A small network was trained on invented records. Each row is its activation on one of them, seen along a few directions.
Here are examples, each followed by its value of one field, MOPAK.
The word missing means that the record has no MOPAK.
In the rows, 128 means zero.
[163 166 122 157 143 155 133 136 146 123 160 149 157 112 102 137 112 161
 116 149 168 176 162 176 163 163]  moda
[161 188 167 137  89 141  92 130 140 187 129 144 110 133 161 127 131 129
 110 148  80 158 186 148 131 141]  toso
[125 146  79  96 127 110 115 113 147 105  96 107 105  76 179 137 138 161
 177 169 133 119 158  99 101 171]  zis
[145 130 118  67 161  94 170 110 124 123 129 136 165  91 103 146 122 187
 127 101 139 143 156 121 112 165]  kur
[159 140 123 121 118 119 120 139 204 191 150  93 178 138 119 122  91 169
  76 140 142 148 128 107 149 104]  mem
[140 147 130  78 128 126 113  68 146 130  61 128  89 132 148 170 106 141
 135 167 125  78 101 118 115 123]  baluz
[131 179 140 164 140 160  70 141 144 157 108 164 162 128 120 151 124 174
 147 146 157 175 161 160 174 146]  kava
[155 183 153 119 120 149 162 155 181 146 158 143 142 118 123 111 128 149
 103 119 145 163 170 184 147 180]  moda
[ 90 141 158  99 119 134 102 139 120 152 131  83 103  89 144 104  70 121
  99  95 136 110 148 139 140 188]  tega
[122 106 115  78 164 109  95  83  94 112 106 122 107 110 140 151  94 142
 103 117 111  85 127  99 108 169]  tega
[127 111  94  80 197 127 143 103 123 101 143 145 117 128 109 161 119 147
  91  85 130  76 140 107 110 167]  muk
[125 136  73  97 167 101 156 170  90 105 147 178 100 153 101 109 133 171
 108 103 117  98 149 128 130 160]  muk
[146 111 142 184  67 158 119 124 101 119 148 121 121  79  86 141 155 141
 155 118 169 149 178 141 136  97]  missing
[156 171  80 118 123 123 102 133 145  94 127  58  81 143 175 135 109 104
 136 142  84 101 117  76 152 145]  zis
[ 87 118 125 103 178 139 164 149 111 118  76 125  97  74 152 111 118 139
 157 168 137 139 179 109 182 110]  fubu
[110 143 166 164 142 161 116  61 166 163 107 134 131 136 165  99  87 157
 135 164 119 150 152  80 138 118]  toso
[112 203 152 139 138 117 141 113 110 150  79 116 102  85 159 129 121 139
 140 187 167 124 134 160 129 110]  baluz
[163  96 127 123 156  80  94 141 149 105 170 112  88 167 159 146  86  59
 173  74 108 140  83 142 121  78]  pavon
[130 143 187 137  74 143 116 174 117 125 131 132 116 117  83 127 179 112
 130 107  87 137 162 151 119 116]  missing
[147 130 125 118 164 163 122 124 111 136 169  95 137 116  57 163  80 146
  88 118 117 139 127 143 153 146]  kur
[111 116 118  60 152 106 141 145 119  96  90 146 117  68 176 168 126 152
 157 157 142 111 172 104 153 131]  fubu
[167 168 120 134 145 121  74 171 153 199  94 153 137 164 129 135 171 159
  91 133 117 146 143 139 163 114]  kava
[132 120 111 127 176 161 176  82 127 123 135 129 113 161  91 104  84 154
  65 134 135 134 143 129 128 129]  dapaf
[161 136 116  98 117 137 130 117 172 150 160 151 161 186 104 133  82 195
 117 159  83 121 112  98 126 114]  mem
[135 189 161 135 107 183 105 134 187 181 121 115 105 127 178 128  97 113
 152 124 151  87 148 133 132 149]  fas
[129 136 118 144 126 156 134 112 127 110 172 118 136 129 102 138  54 163
  66 132 194 147 149 159 146 155]  dapaf
[ 50 107  71  94  93  88 133 123 106 113 150 146 133 147 172  93 133 153
 181 102 116 116 114 195 130 108]  pavon
[162 206 127 167 173 159 112 127 110 168 117 144 109 117 168 148 148 118
 151 176 125 100 156 140 111 103]  fas

Which value of MOPAK does each new row have?
[110 183 185 129 117 177  91 139 200 177 119 140 145 150 144 136 109 157
 120 112 136 134 137 146 159 164]  kava
[138 153 115  90 134  90 145 187 112  86 111 112 109 103 188 139 113 116
 145 129 130 128 170  97 207 121]  fubu
[146 191 144 154 177 141 173 125 144 124 166 151 163 104 130 128 135 160
 102 159 157 157 150 166 133 143]  moda
[107 185 173 104  83 149 124 122 170 166  82  91  81 112 151 125  84 120
 129 142 153 103 119 158 147 145]  baluz
[112 116 120 114 125  75 153 175 130 115  92 137 102  74 169 146 133 152
 140 141 133 113 141 106 223 134]  fubu
[100 146 141 135 184 134 104 105  65 128 136  93 101  97 138 132  89 123
  77 141 115  97 124 126 120 145]  tega
[158 162 138 149  98  92  85 142 152 200 119 132 134 125 181 103 134 154
  96 152 138 161 172 110 146 109]  toso
[129 150 104 110 171 103 153 145 130  90 163 106 128 146 135 117  93 122
  96  54 152 101 141  92 172 167]  muk
[123 147  75 137 162 151 133 118 123 128  79  88  65 100 138  97 142 135
 161 186  89 142 157 110 124 140]  zis
[100 110 116  61 139 134 130 171 120  94 121 144  85 140 153 154  92 146
 134 170  93  72 118  89 173 103]  fubu
[166 185 128 109 112 107 117 109 135 123  81  93  82 168 160 141  94 105
 124 139 113  93  98 110 168 111]  baluz
[146 143 143 101 162 155  80  83 176 146  98 179 154 168 140 182 134 176
 127 135 109 106 121 105 127 141]  kava
[144 153 125 143 182 151 186 108 163 132 122 156 148 125 107  88 129 167
 129 146 146 173 160 143 148 147]  moda
[117 142  87 120 115 124  93 159 178 152 118  50  90  98 171 111 114 128
 112 158 144 105 120  91 144 134]  zis
[175 133  89  89 145 105 162  97 109 105 128 171 130 139 117 154 125 173
  75 128 142 132 164 147  98 155]  dapaf
[105 114 111  87 139 107  99 131  86 117 126 135  93 149 130 109  77 156
 111 127  99  78 108  97 130 156]  tega
[176 128 121 140 117 106 135 102 191 165 143 127 163 154 104 153 106 182
  95 134  84 129  99 102 171 128]  mem
[162 155 115 113 127 102 164 117 143  90 168 108 139 173 143 116  69 146
  70  89 167 131 140 113 158 150]  dapaf
[120 150 193 120  67 162 121 151 149 112 130  88 146 110  97 104 127 107
 141  91 155 122 117 130 106 128]  missing
[136 134 103 142 146 127  73 137  42 135 116 112  94  88 109 131  98 128
 104 134 128 141 163 158 149 172]  tega
[160 165 117 150 118 142 112 129 150 157 150 125 187 105  93 142  89 177
 130 165 143 195 170 154 151 130]  mem
[176 154 104 106 138 124 161 145 143 116 153 194 131 179 110 117 135 186
 113 151 109 131 132 144 135 147]  moda
[144 123 102  89 126 126 159 121 128 107 166 164 114 193 106 119  78 182
  70 131 132 100 118 126 122 137]  dapaf
[146 142 143 155 134 123  93 114 185 163 102 166 139 175 135 162 141 179
 109 120  98 109  90 107 193 144]  kava
[186 174 146 147 110 117  86  95 143 139 142 121 127 185 188 138  99 122
 108 131  78 129 141  73 158 117]  toso
[ 83 138 164  74 121 159 131 179 156 129 125  95  97  80 165 147  86 109
 122 138 131 103 156 129 185 136]  fubu
[139 139 136 120 120 118 141 107 125 145  49 145 118  93 159  93  98 149
 170 189 147 102 122 150 141 146]  baluz
[130 158 162 179 102 163  64  89 146 154 143 126 138 123 160 148  70 153
 121 165 143 155 152 115 152 133]  toso
